These are the activations of a small neural network, seen along a few directions. Each row is one input.
In each table, some parts of the input vary, and every possible input appears once, in random order.
Descriptions start from the smaller parts, as in this example, which fits no table here: one of 5 places around a ring, together with either a single point or one of 9 places along a line or (one of 3 separate values, together with one of 4 places along a line).
Shared parts are said once, and a part with two or three values counts as separate values.
In the rows, 128 means zero.

Rows:
R1: [127 135 180  83 166 158  73 139 161 112  54]
R2: [124 156 172 169 171 155 168 119  89 173 129]
R3: [149 110  60 114 108 119 147 148  69 147 165]
R4: [104 129 179 187 160 149 108 123 150 111  98]
R5: [142 126  32 100 105 117 149 119  63 199 177]
R6: [ 98 136 163 149 172 174 124 126 186  90  70]
R7: [134  73  72 131 113  94  89 136 136  86 135]
R8: [167  76  76  31 120 111  58 153 154 100  92]
R9: [ 97  74 104 140  56  79 154 153 118 113 187]
R10: [115 184 147 156 172 152 174 102  81 223 136]
R11: [213 245 215 113 101  93 145  61 159 117 188]
R12: [127  88  56  96 128 124 109 151 175  67 104]
R13: [ 68 132 209 196  92 139 166 135 122 127 130]
Q: What is each input in this table made of?
A: either a single point or (one of 2 separate values, together with one of 6 places along a line)

Rows:
R14: [161 199 177  92 129 157 182 130 114 197 156]
R15: [162 194 134 123 142 101  99 105 110 191 127]
R16: [167 141 209  96 177 120  84 111 205  67  25]
R17: [184 126  61  66 117 118  91 173 120  95 165]
R18: [ 81 139 160 147 126 176 198 128  70 187 124]
R19: [173 157  50  98 156 109 134 115 161 121 139]
R20: [163 212 225 179 107 122 164  81 138 124 179]
R21: [ 96  85  49 152 165 147 151 126 140 130 140]
R22: [147 106  67  45  60  67  89 155 153  91 156]
R23: [ 91  77 199 159 171 170  80 116 185  78  19]
R24: [116  81 152 172 154 114 118 103  61 188 126]
R25: [ 67 184 192 239 111 139 191 109 114 120 141]
R26: [112  58  51 127 108 144 104 172  90 103 138]
R27: [ 71  34  66  99  69 106 107 166 132 101 157]
Q: What is each input in this table made of?
A: one of 2 separate values, together with either a single point or one of 6 places along a line
Q: Change only the choice among 2 separate values in R19. List by row number the other rows that result.
A: R21
Q: Which other rows agree with R21 in the choice among 2 separate values? List them by row number.
A: R18, R23, R24, R25, R26, R27

Rows:
R28: [104 139 207 146 154 153 123 113 131 124  87]
R29: [137  86  74  92 142 117  79 176 153  95 112]
R30: [124  80  40  78 122 132 126 136 107 130 154]
R31: [126  89  66  82 143 132  94 162 157  79 121]
R32: [168 201 187  83 140 128 111 100 159 135 105]
R33: [100 158 163 164 170 146 128  98 150 114  95]
R34: [126 164 132 181 156 161 152  92 117 168 135]
R35: [121 132 226 150 143 164 120 128 131 134  83]
R36: [160 163 147 167 173 134 162  85 104 167 147]
R37: [123  90  80 106  88  79  99 160 135 103 168]
R38: [172 212 182  97  93 111 139 106 137 135 150]
R39: [123  88  66  89  87 110 129 143 135  84 168]
R40: [119 142 219 170  95 134 144 128 101 133 125]
R41: [ 87 134 170 162 104 129 179 130 146 141 129]
R42: [120 161 157 176 168 155 123  87 164 116 102]
R43: [122 139 198 156 129 160 144 126  78 183 113]
R44: [136 101  71 109  93  99 112 180 130 100 161]
R45: [128 166 153 196 121 140 157 101 146 122 146]
R46: [ 85 125 175 143 153 148 148 123 169 138  84]
R47: [170 208 163  86 129 131 134  97 107 181 138]
R48: [102 165 136 172 156 144 153  97  96 162 125]
R49: [138  67  81  81 122 113  76 141 154  91 101]
R50: [112 144 180 153 138 155 152 117  82 175 116]
R51: [160 155 174 161 188 136 139  86 158 119 116]
R52: [102 166 159 183 122 127 159 106 128 117 140]
R53: [136  82  78  99  74  94 110 145 131  97 151]
R54: [108 146 202 166 105 134 154 120 108 127 131]
R55: [137  78  81  92 129  90  69 163 151 100  99]
R56: [163 164 169 183 138 113 167  93 133 120 157]
R57: [138  77  68  76 127 122  98 146 152  80  97]
R58: [136  86  54  96 114  92  96 159 100 149 135]
R59: [138 103  61 101  91 111 130 173 130  87 155]
R60: [ 86 131 149 147 140 149 172 122 115 187 118]
R61: [138  97  37  88 125 132 126 166 102 132 141]
R62: [124  73  53  83 113 117 101 131 107 139 155]
R63: [137  95  46  95 126 119 106 173 102 144 148]
Q: What is each input in this table made of?
A: one of 3 separate values, together with either a single point or one of 5 places around a ring or one of 6 places along a line
Q: Changing only the choice among 3 separate values turns R63 into R29. The same change can be made to R30. Which row results?
A: R57
Q: Change only the choice among 3 separate values in R42. List by row number the other rows that result.
A: R34, R45
Q: Which other rows agree with R44 in the choice among 3 separate values? List them by row number.
A: R37, R38, R39, R40, R41, R45, R52, R53, R54, R56, R59
Q: Start at R51 and move only the place on the line of 6, one step at a time. The first step leads to R42. Which rows follow, in order?
A: R33, R46, R28, R35
